array([ 72, 195, 133, 167, 216]) value 167

array([[148, 175, 167,  54, 185],
       [163, 153, 110,  80, 211],
       [180,  59,  48, 173, 198]]) value 163

array([ 84, 136,  72,  88, 106, 200,  53]) value 88

array([211, 155, 137, 204, 184]) value 184

array([ 92, 166,  49, 149, 171]) value 149

array([[208,  68, 150, 117,  65],
       [188,  52, 143, 137, 159],
       [179,  52, 186, 137, 207]]) value 143

array([ 52, 179, 154, 180, 150, 189, 104]) value 154

array([109,  93, 184,  54, 119]) value 109

array([[ 86, 152,  86, 209,  64, 136, 118],
       [151, 197, 161,  80, 115, 187, 163],
       [126, 133, 131, 121, 121, 122, 128]]) value 128

array([117, 126,  92, 216, 187]) value 126
---
[[167 126 120 131 114]
 [193 100 107 154 128]
 [127 125 126 128 125]] ==> 126

[[ 65 117 121 181  66]
 [181  79 165  92 166]
 [ 88  89 182 189  95]] ==> 182

[[166 144 184  68 164]
 [126 185 143  86 129]
 [213  83 195  51 178]] ==> 195

[[ 72 188 155 146 113]
 [ 74 179 150 142 113]
 [105  55 106  94  51]] ==> 106

[[140 107  62 101  99]
 [197 159 107 216 114]
 [123 173 168  94  89]] ==> 168

[[133 158 130 205 140]
 [133 135 102 119 144]
 [139 135 187 188 171]] ==> 187

[[128 163 145 206 127]
 [128 133  99 176 128]
 [127 148 195 201 128]] ==> 195

[[132 139 164  77 121]
 [138 111 131 154 113]
 [191 122  54 176  95]] ==> 54
---
132  202  55  118  80  71  107 -> 132
50  131  134  92 -> 50
149  93  162  123  75  194  137 -> 149
129  109  144  131  120  41  108 -> 129
166  124  57  115  134 -> 166
40  76  90  124  130 -> 40
84  182  115  168  111  45 -> 84
---
140  158  195  100  141  152  136 gives 140, 136

195  182  146  134 gives 195, 134

82  181  117  162  78  76  157
195  129  165  157  62  180  124
193  179  47  70  186  205  132
gives 82, 132

118  188  147  134  137  114  51 gives 118, 51

157  138  151  101
54  120  67  175
gives 157, 175

191  112  131  64  109
176  94  83  153  193
gives 191, 193

61  92  81  192  148  80 gives 61, 80

91  89  71  46
174  171  135  192
gives 91, 192
---
137  127  119  149
163  123  96  204
165  123  94  209
--> 96

154  112  119  176  137  202
128  126  143  154  135  177
--> 135

183  140  126  78  108  157  74
127  136  108  127  172  119  151
209  69  179  142  45  198  62
--> 119

48  170  129  75  208  109  79
113  146  88  82  186  56  62
120  125  74  118  156  125  103
--> 56

124  170  115  78  131  139
154  70  132  140  102  120
163  54  122  147  113  133
--> 102

117  184  134  173
116  124  174  216
--> 174

132  150  153  135  136  90  127
134  167  172  143  138  59  126
--> 59

137  136  107  89  73  102  142
193  120  177  132  140  92  120
--> 92

130  214  89  133  136
107  84  161  138  125
148  92  127  114  123
--> 138

77  78  102  121
152  150  130  121
57  132  97  60
--> 130
---
101  141  66  201  133
103  159  137  130  182
>> 103

131  133  147  138
88  128  79  210
113  120  113  55
>> 113

169  79  174  193  89  107 >> 169

108  202  88  196  139
125  125  124  132  120
127  128  127  128  126
>> 127

87  142  172  120  46 >> 87

156  72  91  198  157  116 >> 156

137  134  121  131
92  73  184  65
91  58  196  48
>> 91

194  192  74  177  141  148
202  196  80  194  82  178
>> 202
---
110  159  132  91  132
129  119  114  147  152
118  77  190  66  57
-> 110

81  207  139  131  131  119  115
68  111  174  134  132  90  136
152  138  113  155  126  80  109
-> 81

131  168  117  125  160
142  73  127  121  98
175  63  116  120  106
-> 131

125  67  94  134
122  51  78  126
127  57  73  122
-> 125

198  47  189  112  109
145  207  130  162  148
151  150  52  84  200
-> 198

149  113  49  117  92  57  103
152  144  144  173  153  171  72
52  123  109  139  108  105  167
-> 149

211  155  74  72
212  159  62  50
212  152  75  66
-> 211
---
209,153,151,186
61,132,144,183
216,153,137,92
-> 153

134,80,133,152,122,120
128,56,124,160,111,107
105,116,117,143,135,140
-> 116

103,176,85,98,116,170
112,111,104,158,174,126
114,130,208,100,168,112
-> 130

162,177,165,132
139,177,192,147
154,177,174,138
-> 177

157,135,131,183
108,91,131,181
62,55,129,183
-> 55

170,175,211,190,157,198
123,191,173,61,94,167
97,126,109,189,132,86
-> 126
---
169,144,71,155,84
181,141,90,176,111
180,74,102,191,157
→ 157

195,109,157,126,150,71,172
179,99,128,135,181,46,140
→ 140

173,77,105,181,166,143
167,197,91,133,108,110
→ 110

182,95,189,79,176
96,43,53,180,74
157,183,98,64,47
→ 47

141,167,117,104,146,59,103 → 103

130,99,133,211,205 → 205

145,149,117,129,131
105,203,185,144,122
→ 122

213,66,95,87,146,179 → 179

187,131,55,87,138
100,134,66,87,59
119,175,159,87,48
→ 48
---
149  79  88  62  122
157  174  72  77  181
120  73  165  190  158
out 72

143  87  183  128  146  139  156
124  93  116  85  104  85  157
128  91  130  56  114  51  172
out 85

120  108  160  106  108  120  138
108  111  142  174  75  101  168
167  71  111  108  71  124  209
out 174

47  126  82  120  113  165  103 out 120

43  68  149  100  196  125  202 out 100

113  79  206  75  121 out 206

121  112  194  183  146  141  127
128  142  90  128  132  140  127
120  147  102  92  150  97  130
out 128

136  90  141  103  192 out 141
---
60  83  131  160  212  139  113
58  105  130  176  109  153  143
out 212

99  60  190  215  163
206  65  98  147  171
out 190

115  136  95  148  93  124
129  107  117  78  178  203
out 148

127  129  102  189  192  172
81  167  101  174  178  178
out 189

108  117  188  173  124  115  84
116  116  176  158  129  130  43
out 124

120  110  160  126  133  90  101
122  52  115  122  85  62  111
out 133

139  156  102  124  130  194
186  156  113  111  122  126
out 124
---
((150, 157, 124, 202), (139, 151, 146, 133), (127, 105, 79, 87)) >> 146
((112, 151, 55, 46), (135, 122, 145, 142)) >> 145
((208, 114, 131, 41), (163, 132, 176, 138), (118, 130, 185, 78)) >> 176
((141, 42, 127, 105), (94, 100, 129, 152)) >> 129
((58, 127, 180, 199), (110, 68, 135, 126)) >> 135
((197, 187, 76, 75), (197, 108, 76, 75), (197, 188, 76, 75)) >> 76
